Each row below holds a small network's activations on one record, seen along a few directions.
Records have a field called NIZUP. Each example row is followed by its value.
The largest differences between rows may come from other fields.
(in the rows, 500 means zero)
Strong random noise was added to every row along 2 fixed directions; ignore it. To show where, here is one row again and again, with new noise each time:
[432 444 554 417 454 481 482 396 584 523 466 429 283 436 522 554 478 477]
[655 525 452 532 536 507 596 804 180 509 477 468 752 413 433 253 743 434]
[309 400 610 353 409 467 419 171 808 531 461 409  25 448 571 720 331 501]
[689 599 410 484 569 646 497 568 590 455 573 545 580 439 456 575 473 454]

[627 387 587 529 528 480 705 629 412 386 254 407 680 432 551 432 579 410] => semar
[803 618 370 600 659 672 537 614 583 342 499 617 824 463 441 589 476 447] => semar
[632 508 505 535 542 635 558 292 920 377 417 498 448 496 606 809 229 426] => rufe
[633 458 578 481 557 372 642 816 132 489 420 391 733 359 458 210 806 470] => nizu
[400 385 597 574 414 337 573 622 205 570 392 400 551 542 605 277 660 486] => ruto
[467 496 514 294 442 383 625 682 277 644 587 327 423 426 429 277 710 507] => lubi
[273 493 552 226 390 391 354 396 491 747 672 460 160 455 539 442 562 609] => gino
[734 546 470 368 566 468 609 827 250 558 599 427 707 330 439 314 769 485] => vevek
[323 533 517 237 420 440 345 390 547 735 701 491 196 457 529 486 529 607] => gino
[433 512 472 490 483 456 479 523 388 566 487 504 504 444 456 356 613 520] => lubi
[721 612 449 270 579 640 468 466 837 485 695 509 372 365 495 778 393 528] => vevek
[679 447 591 242 468 436 727 835 249 631 533 285 606 333 563 247 746 445] => pud
[248 208 710 534 344 184 686 569  89 580 177 237 414 458 603 166 770 433] => rufe
[532 476 564 265 534 441 581 526 592 463 550 401 387 426 459 588 503 523] => pud
[535 466 562 381 539 494 491 421 702 406 487 487 373 412 513 676 426 504] => nizu
[396 523 412 652 517 560 374 367 534 447 448 668 538 580 444 563 411 521] => ruto

Here are new rows. What is NIZUP for each?
[382 381 650 389 466 305 507 386 540 496 436 361 277 389 555 531 530 530] => nizu
[557 447 652 161 436 449 605 560 598 629 591 325 300 371 626 498 531 496] => pud
[604 446 586 366 538 479 597 507 641 414 447 415 460 391 550 620 468 504] => nizu
[565 464 586 412 539 409 559 603 416 485 471 415 505 373 492 431 624 498] => nizu
[353 346 687 307 431 288 528 414 502 559 430 319 193 368 568 493 598 534] => nizu
[687 595 479 275 616 596 552 499 797 395 646 489 459 444 432 748 366 520] => pud
[639 466 515 615 539 545 631 503 586 396 364 460 660 484 560 546 440 402] => rufe
[710 450 589 287 523 525 697 598 601 525 444 333 483 330 571 534 587 443] => vevek
